These are the activations of a small neural network, seen along a few directions. Each row is one input.
In each table, some parts of the input vary, and every possible input appears once, in random order.
A made-up example of a description, with smaller parts first: line(4) and (point or ring(9) or (values(3) and ring(8))).
Shared parts are said once, and a part with two or three values counts as separate values.
(in the rows, 128 means zero)

Other details of the inputs vary at random and push rows far along two fixed directions, the same in every table; ignore that.

A family of inputs:
r1: [148 161 126 131 160  99 148 114 141  78 113 133  72 120 136]
r2: [163 138 110 159 187 118 110 121 161 105 124 152  59 124 151]
r3: [ 82 105 211 150 133 146 118 147 135 122 151 118 139 126 100]
r4: [ 69 106 164 177 153 136  79 126  83  98 209 131 115 114  99]
r5: [185 132 127 120 169 110 138 144 126  89 120 142  83 116 122]
r6: [147 173 124 163 136 151 100 135 152 115  90  99  54 113 124]
r7: [189 135  60  97 131  87 175 119 148 157  97 151 141 136 174]
r8: [ 64  70 111 133  78 133 104 127  53 166 204 135 203 135 117]
r9: [147 146 112 106  54 155 147 125 125 156 131 110 164 150 170]
r10: [103 127 125  87 108 131 139 111 126 165 115 112 203 135 142]
r11: [ 91 136 154 145  90 145 103 139 111 106 190 109 102  99  92]
r12: [151 171 130 151 138 149  99 133 149 119  95  91  51 115 124]
r13: [ 79 140 156 167 109 170  80 134  95 112 156  80 101 108  86]
r14: [164 111 132  83 121 132 156 115 182 184  81 126 151 145 166]
r15: [120 126 160 124 170 119 117 151 142 102 106 123 111 139  89]
r16: [139 131  73 113 101  88 149 100 103 141 111 140 163 135 147]
r17: [155 104 143 137 182 119 127 156 167 114  89 141  97 130 119]
r18: [141 160 157 167 103 170 133 155 137  80 137 119  96 133 129]
r19: [180 140 122 137 169 103 141 147 132  89 116 153  84 117 125]
r20: [134  96 165 142 178 125 119 159 150 106 117 130 102 127 102]
r21: [ 83 145 150 163  88 140 107 143 115 104 188 120 103  98  93]
r22: [115  85 103 116 127 115 149 130 153 174 113 133 179 145 141]
r23: [127 133  96  75 103 100 154  83 108 145 127 120 151 131 152]
r24: [109 151  78 138  77 143 125 111 138 180 108  92 140 130 155]
r25: [150 121  82  91  98  97 138  95  90 145 113 131 164 131 140]
r26: [137 134 116 101  48 163 139 123 112 157 140 105 176 147 163]
r27: [171 167 146 149 107 163 133 151 146  89 113 122  87 132 143]
r28: [158 165 129 129 116 125 121 136 161 115 135 122  59 105 127]
r29: [136 149 147 130 164 136 132 134 161 104  92 121 125 123 126]
r30: [153 160 130 124 158  99 142 113 134  81 111 136  74 118 133]
r31: [ 87 103 168 176 145 153 109 144  60  86 204 122 134 122  67]
r32: [172  88  95  80 142 117 149 123 169 176  77 132 150 143 155]
r33: [ 55 103 111 136  65 105 124 104  39 136 181 131 217 127 102]
r34: [142 136 170 104 154 160 121 128 155 117  87 133  99 121 129]
r35: [ 90 119 145  88  97 150 132 109 126 176 119 128 184 133 145]
r36: [138 117  78 122 111 122 152 113 100 173 144 141 181 142 142]
r37: [118 118 193 151 150 142 128 149 163 116 117 131 112 127 112]
r38: [145 116 123 106 118 125 167 119 189 186  84 131 156 151 170]
r39: [103 115 102 100 122 109 145 124 144 166 101 126 183 157 126]
r40: [170 154  81  69 119  84 164  82 141 153  95 130 127 135 175]
r41: [155 136 131 172 177 132 136 147 122  89 140 143  85 129 109]
r42: [ 45 107 151 110  81 159 128 111 101 172 147 130 214 129 126]
r43: [182 128 114 156 172 115 111 154 142 101 110 165  61 126 138]
r44: [ 92 113 166 177 148 144 114 146  68  90 199 127 129 123  75]
r45: [165 163  65 105  79 113 154 112 181 175 112 128 114 122 173]
r46: [ 96 101 114  81 113 119 132 122 121 166 116 117 194 149 112]
r47: [120 144 166 136 161 142 119 138 142  95 110 121 130 116 109]
r48: [181 149 125 130 158  96 125 126 117  81 101 140  77 119 121]
r49: [137 106  81 102 128 121 113  90 123 174 146 135 145 134 165]
r50: [137 133 139 119 170 114 125 146 157 112  82 133 110 143 105]
r51: [181 132  55 105 145 104 126  91 162 177 102 155 119 137 193]
r52: [127 143 161 125 153 152 131 131 165 117  87 137 104 126 134]
r53: [ 72 122 192 139 141 159 105 139 101  88 157 107 159 109  79]
r54: [102 106 135 185 144 127 104 158 101  98 171 153 107 125 110]
r55: [110 104 147 167 143 126  95 157  90 103 175 148 105 122 105]
r56: [ 60  92 123 123  79 111 139 125  50 148 211 127 219 125 106]
Each input here is: line(4) and (values(3) or ring(5) or line(6)).
- Changing only the line(4) part turns r31 into r41. The same change can be made to r14. Which row results? => r38
- Which other rows does r38 become when the ring(5) part takes its other values? List them by row number. => r22, r29, r39, r52
- Which other rows does r45 become when the line(4) part takes its other values? List them by row number. => r11, r21, r28
- Which other rows does r9 become when the values(3) part takes its other values? List them by row number. => r12, r28
- Which other rows does r6 become when the values(3) part takes its other values? List them by row number. => r21, r27

A family of inputs:
r57: [170 151 130 125 143 113 134 136 130  87 105 129  85 121 121]
r58: [173 138 126 148 148 127 124 150 145 101 115 136  74 128 128]
r59: [185 153 130 146 150 130 131 139 140  87 125 144  67 120 142]
r60: [111 147 181 158 168 137  97 140 137  67 130 124  60 109  95]
r61: [ 85 118 101 101  81 124 128  99 124 186 137 123 184 132 151]
r62: [ 75  91 116  98 104 100 151 106  89 164 154 133 223 141 123]
r63: [ 82 104 115 106  69 146 145 120 120 196 132 119 224 146 145]
r64: [101  90 107 113 121 107 145 121 118 166 142 146 190 140 134]
r65: [139 121 176 158 204 115 119 159 139  61 125 149  74 120  92]
r66: [190 160  43  80 112 101 157  96 174 187  68 129 128 138 190]
r67: [106 105  93 111 105 124 119 111  96 170 146 127 180 133 135]
r68: [ 94  92  77 107  84 124 124 105  90 198 155 128 207 138 143]
r69: [120 160 160 167 164 131 107 141 123  60 137 118  60 108  91]
r70: [ 68 109 150 165  95 137 113 147  74 109 194 124 154 119  87]
r71: [ 90 102  86  93  84 115 129  94  79 184 149 119 214 137 136]
r72: [ 51 131 147 152 103 128 115 120  74 105 183 106 154 113  86]
r73: [ 52 101 182 167 108 166 112 152 101 123 169 112 172 133  91]
r74: [198 153 102  74 134 121 164 115 182 155  38 125 129 145 172]
r75: [205 152  60  73 102 102 170  94 148 168  86 139 137 140 195]
r76: [165 144 157 126 156 145 125 143 170 109 100 123  80 122 128]
r77: [170 115 136 141 193 111 133 146 164 105 100 153  82 134 129]
r78: [202 135  93  88 131 131 151 120 197 183  67 127 114 144 184]
r79: [135 141 165 168 151 132 111 160 115  59 146 130  71 112  90]
r80: [191 133  80  71 109 127 158 111 189 204  69 129 144 143 190]
r81: [166 150 143 110 146 140 142 136 168 118  67 125 112 137 139]
r82: [ 65  91 148 170 128 146  89 139  74 121 190 122 150 125  90]
r83: [141 133 167 188 156 148 109 156 117  66 168 138  62 116 108]
r84: [152 143 139 139 161 128 114 134 170 114 100 134  64 118 133]
r85: [149 137 139 144 160 132 112 133 168 118 105 131  68 124 135]
r86: [ 73 112 155 175  96 146 114 140  70 104 213 132 147 116 102]
r87: [ 71 121 158 161  96 142 119 131  62  93 206 126 153 118 100]
r88: [104 108  96 106 106 121 123 106  90 165 143 124 183 135 133]
r89: [109 122  99 106  77 116 141 116  93 152 146 123 183 136 134]
r90: [ 54 113 185 137 103 152 114 131  90 110 179 104 166 119  82]
r91: [188 123  71  64 146  84 171 101 166 176  66 151 157 150 177]
r92: [123 141 199 166 166 159 112 166 143  66 115 122  83 119  90]
r93: [ 95 122  88 130  88 126 129 110 115 175 151 118 170 136 140]
r94: [149 153 144 121 160 119 118 121 157 100  93 126  71 116 128]
r95: [164 148 159 119 157 143 127 138 166 104  96 121  81 124 126]
r96: [160 158 119 149 158 124 122 136 156 105 108 129  62 116 126]
- Describe the family of inputs behind these rows. => line(5) and (values(2) or line(6))
- Changing only the line(5) part turns r60 into r84. The same change can be made to r81. Which row results? => r63
- Changing only the line(5) part turns r87 into r59. The same change can be made to r91. Which row results? => r65
- Which other rows does r89 become when the line(5) part takes its other values? List them by row number. => r57, r58, r70, r79
- List by row number the other rows that have the line(5) part in common with r77. => r58, r73, r78, r82, r83, r85, r93
- Which other rows does r67 become when the values(2) part takes its other values? List them by row number. => r65

A family of inputs:
r97: [142 107  92 117 125 104 144 125 136 159 121 144 151 141 147]
r98: [ 66 130 137 155 102 134 115 120 110 131 175 120 138 117 114]
r99: [ 45  92 139 149  74 146 115 127  46 139 220 113 206 127  94]
r100: [128 124 123  78 132 136 144 115 187 187  61 117 169 145 154]
r101: [144 139 144 163 187 110 121 145 141  76 117 138  68 120 104]
r102: [153 144 177 101 164 142 138 141 189 110  58 119 106 132 124]
r103: [137 145 164 170 192 130  92 144 124  56 136 123  40 104  84]
r104: [181 121  60  84 115 109 140 104 149 189  99 133 141 141 174]
r105: [180 150 125 123 161 101 150 135 148  89  92 140  86 128 129]
r106: [187 125  70  84 118 108 161 105 141 174 102 152 155 145 184]
r107: [185 154  68  71  92 114 157  94 150 174  74 125 143 142 188]
r108: [167 145 146 153 148 148 121 145 136  92 119 129  77 125 130]
r109: [136 135  82 110 117 119 128 112 133 164 102 123 144 132 145]
r110: [157 141  89  88 108 107 144 105 121 147 114 121 140 129 146]
r111: [142 159 179 168 172 138 105 160 121  40 122 121  47 106  78]
r112: [133 142 178 184 165 143 101 161 149  67 148 134  37 108 101]
r113: [183 138 144 158 184 120 136 160 149  71 109 148  61 128 119]
r114: [166 115 110  62 128 131 156 117 207 210  43 125 162 152 179]
r115: [154 140  94 116  92 130 152 119 147 163 127 133 140 135 169]
r116: [144 120  89 113 112 126 126 125 134 168 112 130 145 136 147]
r117: [ 21  92 139 146  97 122 109 109  51 137 213 127 203 121  96]
r118: [ 94 112  99  91  80 105 148  95  82 161 159 134 207 133 142]
r119: [ 14  81 198 132  83 174 124 138  97 155 177 105 238 139  90]
r120: [177 129 143 145 192 117 114 143 147  81 116 154  51 118 124]
r121: [146 154  96  99  87 115 155 107 144 152 116 125 135 128 163]
r122: [ 99 119 141 157 109 149 116 146  90 116 164 121 150 126 103]
r123: [  4  84 162 169  68 158  91 130  45 137 231 111 202 125  84]
r124: [ 99 146 196 199 180 151  79 154 112  37 155 118  42 103  71]
- Describe the family of inputs behind these rows. => values(4) and (point or line(6))
- Changing only the values(4) part turns r119 into r114. The same change can be made to r122. Which row results? => r116
- List by row number the other rows that have the values(4) part in common with r117. => r98, r100, r101, r103, r109, r124
- List by row number the other rows that have the values(4) part in common with r111. => r102, r105, r107, r110, r118, r121
